Here are a small network's activations along a few directions, averaged over the inputs that share one value of a field.
Related values have similar rows: they may be neighbours, one step apart, or belong to one group.
In the rows, 500 means zero.
Strong random noise was added to every row along 14 fixed directions; ignore it. To show where, here is one row again and again, with new noise each time:
[595 611 581 404 532 580 580 611 400 570 409 698 512 399 606 503 527 515
 623 319 657 548 309 669 513 432 641]
[461 311 745 442 410 743 428 712 734 768 361 684 563 562 437 615 560 519
 524 569 574 415 416 507 427 476 485]
[421 360 528 584 442 534 307 444 526 484 405 616 603 424 540 700 529 525
 492 697 397 504 547 465 509 526 603]
[505 787 351 568 428 622 495 269 533 412 540 376 285 784 640 471 519 451
 416 558 763 584 567 627 440 413 510]
[458 438 616 427 462 527 553 383 534 499 537 485 312 630 411 628 535 212
 479 338 400 655 664 407 750 425 556]
[439 592 416 382 498 331 440 601 355 419 448 454 400 541 439 518 512 530
 426 384 564 468 515 319 728 356 613]
[183 431 352 438 371 581 609 373 336 497 484 488 574 434 578 535 413 527
 350 456 527 446 264 475 354 455 232]
[381 289 683 345 510 804 664 312 536 604 546 679 702 488 666 701 508 457
 595 407 571 585 267 588 668 552 489]
[493 666 562 400 574 583 452 449 492 464 555 336 561 265 619 475 514 396
 529 617 444 510 455 708 304 522 418]
[518 423 627 247 565 382 817 934 522 657 640 496 361 677 370 363 435 373
 432 309 710 410 495 383 784 378 452]
[459 568 519 531 520 552 664 288 481 507 325 485 437 309 349 463 407 559
 704 106 520 596 376 663 370 473 476]
[450 610 696 472 505 386 532 531 522 546 543 387 583 417 624 590 468 402
 461 650 418 510 513 561 312 464 517]
[519 464 422 297 502 568 410 848 356 498 436 650 521 350 508 492 549 548
 497 508 702 389 394 534 636 362 568]
[621 496 434 708 519 640 213 425 641 485 240 654 188 274 317 528 541 543
 799 366 430 753 524 683 451 532 696]
[560 345 432 585 479 508 465 273 566 456 429 594 420 699 301 545 503 476
 533 338 494 504 701 365 841 504 595]
[535 313 605 531 541 571 449 809 711 595 483 608 494 580 419 533 521 543
 512 733 619 415 627 487 616 560 610]


Field N:
n12: [825 579 663 425 544 571 413 312 648 608 451 479 714 557 495 486 515 565
 719 431 617 364 579 610 380 381 531]
n9: [550 442 565 451 310 498 285 328 513 607 393 490 545 449 357 524 591 341
 480 320 130 461 496 423 391 466 315]
n4: [306 225 292 508 378 327 447 630 486 624 733 453 467 608 549 455 358 613
 316 716 499 441 261 265 382 387  98]
n3: [618 582 411 656 464 226 345 454 485 452 500 440 595 358 551 595 434 694
 652 597 480 635 552 564 323 374 655]
n11: [449 523 448 547 447 472 459 386 475 536 510 599 509 448 693 616 416 525
 563 521 460 680 286 514 342 531 502]
n8: [339 368 435 583 333 601 605 459 289 541 460 668 604 492 594 497 534 462
 285 490 388 438 334 415 264 514 282]
n15: [526 337 372 733 572 144 731 708 635 531 632 463 443 528 374 294 211 699
 538 615 577 418 572 477 436 597 435]
n1: [395 559 449 473 562 363 430 687 416 482 659 330 258 474 503 326 514 335
 338 542 225 522 397 277 477 584 328]
n7: [298 574 377 494 463 334 387 160 517 497 540 313 401 669 605 621 477 608
 434 409 301 690 290 247 586 548 395]
n14: [577 572 212 496 323 445 341 478 434 357 473 369 414 503 315 386 515 542
 421 523 593 379 617 528 445 298 398]
n13: [605 483 398 583 511 300 208 493 585 458 602 412 400 369 543 442 455 533
 552 738 329 546 474 465 467 522 516]
n6: [572 578 491 425 638 401 515 499 289 520 554 566 539 356 678 446 509 529
 595 291 391 633 307 485 550 489 513]
n5: [674 452 493 557 603 362 673 436 469 390 538 401 665 365 339 422 340 583
 643 398 541 367 696 553 476 473 543]
n10: [686 341 517 605 404 657 437 528 486 709 517 973 696 621 760 510 626 553
 437 626 534 492 287 592 463 607 458]
n2: [464 485 370 682 416 407 462 347 436 328 465 488 439 531 464 560 526 578
 413 504 432 604 624 421 544 501 609]
Each value of N is a pair of two hidden parts, and every pair occurs once (5 first parts, 3 second parts).
Q: Changing only the second part turns n9 into n7. n5 has the same second part as n9; what does that change turn n5 into?
A: n12
Q: Changing only the second part turns n15 into n13. n4 has the same second part as n15; what does that change turn n4 into?
A: n8

Field J:
j9: [405 223 401 332 578 586 242 728 545 649 385 607 480 323 346 501 528 813
 614 361 520 488 190 272 716 510 410]
j8: [566 560 340 617 545 571 410 320 465 307 518 553 316 513 568 518 565 543
 579 497 570 683 543 559 717 514 710]
j6: [198 382 401 450 388 475 524 486 285 421 666 552 509 616 715 644 594 311
 156 668 264 622 417 315 587 585 383]
j5: [464 708 762 543 637 586 629 491 595 413 296 411 696 359 438 511 530 734
 672 455 555 400 526 619 406 604 786]
j12: [596 450 471 462 484 503 616 188 316 436 572 645 671 638 633 564 427 454
 529 349 605 445 448 484 721 401 569]
j15: [593 480 324 426 422 486 335 491 378 510 436 568 409 371 378 464 505 430
 558 273 435 512 446 481 629 430 394]
j1: [337 397 152 533 335 534 448 309  62  99 435 629 656 123 602 683 441 323
 447 593 492 516 680 697 476 418 511]
j7: [530 555 223 374 330 476 219 601 251 474 442 522 687 312 591 500 482 559
 344 691 661 225 497 553 262 191 336]
j14: [422 851 685 536 630 662 675 275 304 378 349 492 607 674 522 460 739 358
 336 326 312 379 625 415 469 745 597]
j11: [494 352 292 426 597 498 401 554 516 521 594 407 511 326 423 294 514 472
 474 515 229 458 436 421 543 707 177]
j3: [262 706 264 630 440 433 592 431 460 472 443 471 159 546 593 373 390 679
 516 380 626 746 144 533 371 551 469]
j13: [822 442 711 456 662 539 621 403 535 596 484 772 579 717 358 364 709 436
 573  80 351 441 560 336 963 673 652]
j10: [384 568 623 853 355 700 372 544 634 381  44 613 547 465 372 777 631 705
 572 741 485 550 787 651 198 598 947]
j4: [548 255 396 551 480 669 394 246 343 375 373 745 599 383 478 731 556 635
 688 294 572 578 485 515 762 405 697]
j2: [240 825 509 339 562 621 706 711 287 353 289 368 326 413 418 483 508 514
 469 255 667 541 446 498 385 489 625]
Each value of J is a pair of two hidden parts, and every pair occurs once (5 first parts, 3 second parts).
Q: Changing only the second part turns j3 into j10. j1 has the same second part as j3; what does that change turn j1 into?
A: j15
Q: Changing only the second part turns j14 into j12. j7 has the same second part as j14; what does that change turn j7 into?
A: j2

Field W:
w4: [322 251 298 533 527 656 298 886 631 431 416 499 408 342 339 490 455 822
 547 759 754 404 517 521 460 511 515]
w15: [734 384 512 467 469 585 452 771 575 679 559 584 277 592 313 301 627 165
 389 411 383 440 649 480 529 500 289]
w7: [357 305 442 427 363 732 442 708 386 501 552 634 464 359 614 694 566 372
 429 634 553 608 399 569 447 384 422]
w10: [255 588 476 545 427 249 368 444 392 320 348 388 327 501 327 655 485 454
 381 395 283 577 664 191 622 412 669]
w11: [536 457 496 230 519 380 621 734 521 652 750 374 411 469 532 339 402 465
 462 453 548 475 276 454 615 392 268]
w3: [424 410 465 722 682 374 649 500 446 358 452 572 600 475 459 479 456 733
 585 517 459 463 543 359 638 795 697]
w2: [279 431 472 432 377 636 473 678 610 568 388 432 264 394 349 554 483 574
 583 413 586 603 331 541 338 369 395]
w8: [314 374 624 278 401 608 392 514 450 479 440 421 795 251 481 686 517 515
 459 601 446 404 442 510 426 332 427]
w16: [392 722 430 552 625 512 442 482 472 427 506 427 275 481 580 395 606 480
 458 503 347 665 403 484 509 723 550]
w1: [119 422 292 304 308 545 193 507 546 569 431 324 568 570 484 623 405 761
 352 622 674 366 225 245 469 270 259]
w12: [459 545 294 517 576 485 336 409 348 356 414 563 475 341 474 398 507 542
 487 460 281 496 437 411 584 695 517]
w14: [514 291 402 645 444 720 507 580 540 662 407 799 443 488 490 450 523 553
 532 451 582 572 317 638 326 572 381]
w9: [378 253 589 584 511 673 601 238 575 470 443 607 655 454 486 652 460 480
 599 489 397 544 525 573 609 700 514]
w6: [719 647 407 537 416 227 374 487 341 558 667 543 436 578 740 398 483 292
 353 644 366 478 492 443 400 364 390]
w5: [498 714 695 457 505 478 505 273 502 431 419 295 657 507 521 649 564 474
 485 549 467 436 698 475 385 416 637]
w13: [384 550 645 384 665 777 701 454 533 226 514 275 697 485 465 654 628 599
 597 561 740 488 758 627 689 584 720]
The values of W form 4 separate groups.
Q: List the group mates of w4, in the order listed.
A: w3, w6, w5
Q: List the group mates of w7, in the order listed.
A: w15, w14, w13
Q: List the group mates of w16, in the order listed.
A: w11, w2, w8
